Each row below holds a small network's activations on one input, seen along a few directions.
Each table varies a few parts of the input and shows all the possible inputs, shuffled.
Descriptions start from the smaller parts, as in this example, which fits no table here: one of 2 separate values, together with either a single point or one of 9 places along a line or (one of 4 places along a line, together with one of 5 places around a ring).
Shared parts are said once, and a part with two or three values counts as separate values.

Other details of the inputs vary at random and push rows far along two fixed directions, the same in every table; ignore that.

Table:
r1: [.13,.59,-.80,.26,.06,.59,-.27,.08,-.06,.08,.00,.07]
r2: [-.21,.30,-.42,-.05,.81,.62,.14,.64,.35,.20,.13,.04]
r3: [-.06,.69,-.67,.21,.15,.44,.13,-.07,.09,.05,-.12,-.16]
r4: [.04,.58,-.77,.17,.06,.54,.00,.15,-.15,-.04,.03,.03]
r5: [.02,.41,-.83,-.11,-.02,.34,.14,.20,-.14,.03,-.27,.20]
r6: [-.11,-.22,.32,.01,.24,-.17,.09,.03,.05,.11,.20,-.15]
r7: [-.01,-.23,.41,.19,.29,.00,-.21,.12,.24,.01,.14,-.01]
r8: [.07,-.23,.22,.08,.21,-.15,-.19,.06,.06,.10,.06,-.09]
r9: [-.22,-.22,.46,-.04,.19,-.03,.24,.31,.10,.05,.14,.07]
r10: [-.24,-.26,.58,-.01,.24,.06,.07,.14,-.01,-.07,.36,-.04]
r11: [.01,.01,-.03,-.05,-.54,-.27,.14,-.30,-.23,-.12,-.25,.13]
r12: [-.15,.08,.21,.00,-.29,-.17,-.03,-.72,-.15,-.25,.00,-.18]
r13: [.10,.09,-.17,.06,-.41,-.11,-.13,-.27,-.09,.00,-.25,.17]
r14: [.06,.52,-.72,.20,-.07,.40,.12,.17,-.08,.03,-.13,.02]
r15: [-.01,.11,.07,.07,-.35,-.18,-.32,-.73,-.11,-.20,-.10,-.13]
r16: [.08,-.35,.42,.16,.04,-.02,-.15,.16,.07,.06,.17,.12]
r17: [-.01,-.33,.40,-.21,.14,-.19,.11,.05,.23,-.04,.21,-.16]
r18: [.19,-.05,.05,-.15,-.39,-.38,-.23,-.51,.03,-.13,-.19,-.15]
r19: [.06,.07,-.02,-.14,-.31,-.28,-.21,-.55,-.05,-.14,-.40,.02]
r20: [-.08,.15,.16,.00,-.51,-.24,.20,-.56,-.22,-.13,-.16,-.09]
r21: [-.18,-.26,.52,.01,.30,-.05,.11,.15,.25,.00,.16,.00]
r22: [-.10,-.11,.04,.06,.79,.34,.23,.95,.15,.31,.39,-.10]
r23: [.14,-.51,.35,.09,.25,-.10,-.13,.44,.02,.22,.21,.09]
r24: [.19,-.13,-.07,-.21,-.50,-.34,.10,-.19,-.21,-.17,-.06,.02]
r25: [.10,-.10,-.04,-.18,-.48,-.27,-.14,-.44,-.22,-.07,-.38,.22]
r26: [-.04,-.26,.41,.10,.31,-.05,-.20,.19,.27,.03,.07,.06]
r27: [.23,-.54,.40,-.07,.11,-.14,-.21,.38,.18,.08,.24,.10]
r28: [-.02,-.27,.32,-.24,.16,-.09,.22,.34,.14,.00,.26,-.11]
r29: [.15,.40,-.86,.11,-.03,.23,.15,.24,-.25,.16,-.11,-.03]
r30: [-.14,.06,.07,-.34,-.46,-.31,.23,-.48,-.26,-.16,-.34,.06]
Each input here is: one of 5 places around a ring, together with either one of 2 separate values or one of 4 places along a line.
The inputs of r5 and r2 match in every part but the place on the ring of 5. If r11 is changed in the same way as r5 into r2, which row does it become?
> r21
List by row number the other rows that have the place on the ring of 5 in common with r26.
> r7, r8, r15, r18, r19
List by row number the other rows that have the place on the ring of 5 in common with r27.
> r1, r13, r16, r23, r25

Table:
r31: [.04,.28,-.33,.04,-.02,.15,-.15,-.12,.07,.01,-.15,-.02]
r32: [.04,-.57,.61,-.01,.29,-.15,-.12,.33,.19,.04,.31,.00]
r33: [-.06,.07,-.08,.05,.26,.23,.14,.36,.05,.07,.20,-.05]
r34: [.11,-.02,.01,-.04,-.35,-.27,-.12,-.40,-.11,-.06,-.13,-.05]
r35: [.02,.03,-.08,.17,.26,.23,-.09,.30,.10,.09,.13,.03]
r36: [-.09,.05,.00,-.07,.07,.01,.08,-.05,.06,-.02,-.03,-.05]
r37: [.06,.00,-.05,.03,-.01,-.03,-.11,-.06,.05,.03,-.03,-.03]
r38: [.14,-.12,-.03,-.05,-.49,-.26,-.05,-.25,-.26,-.07,-.20,.17]
r39: [-.08,.06,-.02,.13,.25,.27,-.01,.22,.06,.03,.12,.05]
r40: [.00,.01,-.01,-.06,.05,-.05,-.03,-.05,.07,.02,-.06,-.06]
r41: [.04,.01,.03,-.11,-.29,-.28,-.01,-.39,-.07,-.06,-.18,-.08]
r42: [-.07,.06,.06,.09,-.03,.09,-.02,-.12,-.01,-.06,.00,.05]
r43: [-.06,.06,-.04,.14,.25,.27,.00,.25,.03,.05,.13,.03]
r44: [.00,.03,-.10,.06,.34,.22,-.14,.27,.21,.09,.09,.02]
r45: [-.11,.40,-.40,.08,.29,.43,.09,.25,.10,.07,.02,-.02]
r46: [-.10,-.57,.75,-.11,.31,-.21,.10,.29,.16,.01,.31,-.02]
r47: [.03,-.35,.37,.10,.20,-.01,-.10,.27,.07,.02,.27,.03]
r48: [.09,.24,-.44,-.19,-.43,-.16,.16,-.25,-.22,-.05,-.33,.05]
r49: [.10,.27,-.38,.13,-.11,.14,-.09,-.09,-.08,.03,-.06,-.01]
r50: [-.04,.37,-.31,-.02,-.35,-.04,.10,-.43,-.21,-.09,-.22,-.07]
r51: [.15,-.09,-.17,-.08,-.17,-.09,-.05,.06,-.06,.06,-.14,.13]
r52: [-.02,.06,-.05,.15,.28,.28,-.14,.22,.14,.04,.10,.06]
r53: [-.02,.05,-.05,.15,.24,.25,.03,.32,.03,.08,.18,.02]
r54: [-.01,.02,-.05,-.08,.01,-.04,.12,.01,.00,-.01,.03,-.10]
r55: [.00,.33,-.35,-.09,-.31,-.10,.12,-.40,-.13,-.07,-.23,-.11]
r56: [-.09,-.54,.81,.04,-.04,-.30,.02,-.05,-.03,-.09,.20,.06]
r57: [-.03,.04,.00,-.06,.08,.00,-.05,-.06,.12,.00,-.07,-.04]
r58: [.01,-.61,.74,-.15,.03,-.42,-.01,.01,.09,-.04,.18,-.05]
r59: [-.09,.09,.08,-.06,-.29,-.15,.08,-.40,-.14,-.13,-.11,-.02]
r60: [-.12,.09,-.04,-.02,.35,.22,.07,.26,.20,.05,.07,-.03]
r61: [.03,.02,-.12,-.02,.33,.15,-.01,.33,.18,.13,.12,-.07]
r62: [-.05,.35,-.36,.06,-.06,.16,.14,-.06,-.08,.02,-.08,-.06]
r63: [-.02,.05,-.07,.14,.31,.27,-.13,.27,.13,.07,.12,.06]
r64: [-.07,.05,-.02,-.07,.06,-.01,.08,-.04,.03,-.01,-.01,-.07]
r65: [.06,-.03,-.12,.00,-.19,.00,.07,.10,-.17,.00,-.08,.17]
r66: [.01,.04,-.09,.15,.27,.25,-.12,.25,.08,.06,.11,.03]
r67: [-.03,.05,-.09,-.02,.34,.18,-.04,.24,.20,.08,.05,-.03]
r68: [-.02,-.58,.88,-.03,-.44,-.57,.03,-.40,-.21,-.20,.10,.02]
r69: [-.03,.08,.04,-.06,-.35,-.19,.11,-.37,-.19,-.10,-.08,-.07]
r70: [.14,.23,-.56,-.14,-.15,.05,.06,.04,-.07,.08,-.25,.05]
r71: [.06,-.01,.04,-.03,-.33,-.26,-.14,-.45,-.10,-.09,-.19,-.03]
r72: [.04,-.02,-.04,-.16,-.45,-.26,.15,-.22,-.26,-.09,-.19,.11]
What is each input in this table made of?
> one of 6 places around a ring, together with either a single point or one of 6 places along a line
The inputs of r54 and r33 match in every part but the place on the ring of 6. If r64 is changed in the same way as r54 into r33, which row does it become?
> r50
The inputs of r42 and r57 match in every part but the place on the ring of 6. If r43 is changed in the same way as r42 into r57, which row does it become?
> r40
List by row number the other rows that have the place on the ring of 6 in common with r49.
> r35, r38, r47, r52, r63, r66
Change only the place on the line of 6 in r34. List by row number the other rows that result.
> r31, r32, r37, r44, r71

Table:
r73: [.09,.57,-.97,-.07,.11,.38,.15,.27,-.04,.15,-.13,-.07]
r74: [.03,-.25,.19,.01,.28,-.05,-.01,.34,.14,.16,.09,.00]
r75: [.05,-.07,.00,-.17,-.43,-.25,.14,-.24,-.26,-.12,-.09,.01]
r76: [-.04,-.84,.84,-.16,.68,-.11,-.01,.82,.36,.13,.45,.09]
r77: [.02,-.05,.08,.00,-.38,-.27,.11,-.25,-.27,-.05,-.08,.01]
r78: [-.22,.20,.28,.00,-.36,-.22,-.09,-.94,-.09,-.21,-.22,-.11]
r79: [.03,-.65,.68,-.18,.12,-.30,-.10,.23,.15,-.03,.13,.15]
r80: [-.09,.11,.19,.08,-.30,-.23,-.21,-.84,-.12,-.22,-.11,-.18]
r81: [.06,-.08,.05,-.12,-.43,-.18,.06,-.23,-.24,-.15,-.10,.11]
r82: [.10,-.08,.04,-.01,-.32,-.28,-.09,-.29,-.08,-.02,-.22,.06]
r83: [-.18,.94,-.82,.10,.09,.50,.16,-.26,.12,-.03,-.23,-.23]
r84: [.03,.00,-.25,.03,.52,.48,-.04,.78,.22,.14,.18,.20]
r85: [.08,.11,.16,.08,-.46,-.27,-.18,-.78,-.07,-.19,.01,-.28]
r86: [-.03,.07,-.23,.23,.58,.54,.06,.84,.12,.21,.26,.14]
r87: [.09,.54,-.85,.21,.12,.52,-.05,.30,.01,.15,-.14,.11]
r88: [-.03,-.52,.61,-.04,.19,-.26,.09,.27,.04,.09,.22,.00]
What is each input in this table made of?
> either one of 4 places along a line or (one of 2 separate values, together with one of 6 places around a ring)
A walk changes only the place on the line of 4. It starts at r85 and steps to r80. List the rest of the walk in order.
> r78, r83
Change only the choice among 2 separate values in r76. List by row number the other rows that result.
> r74
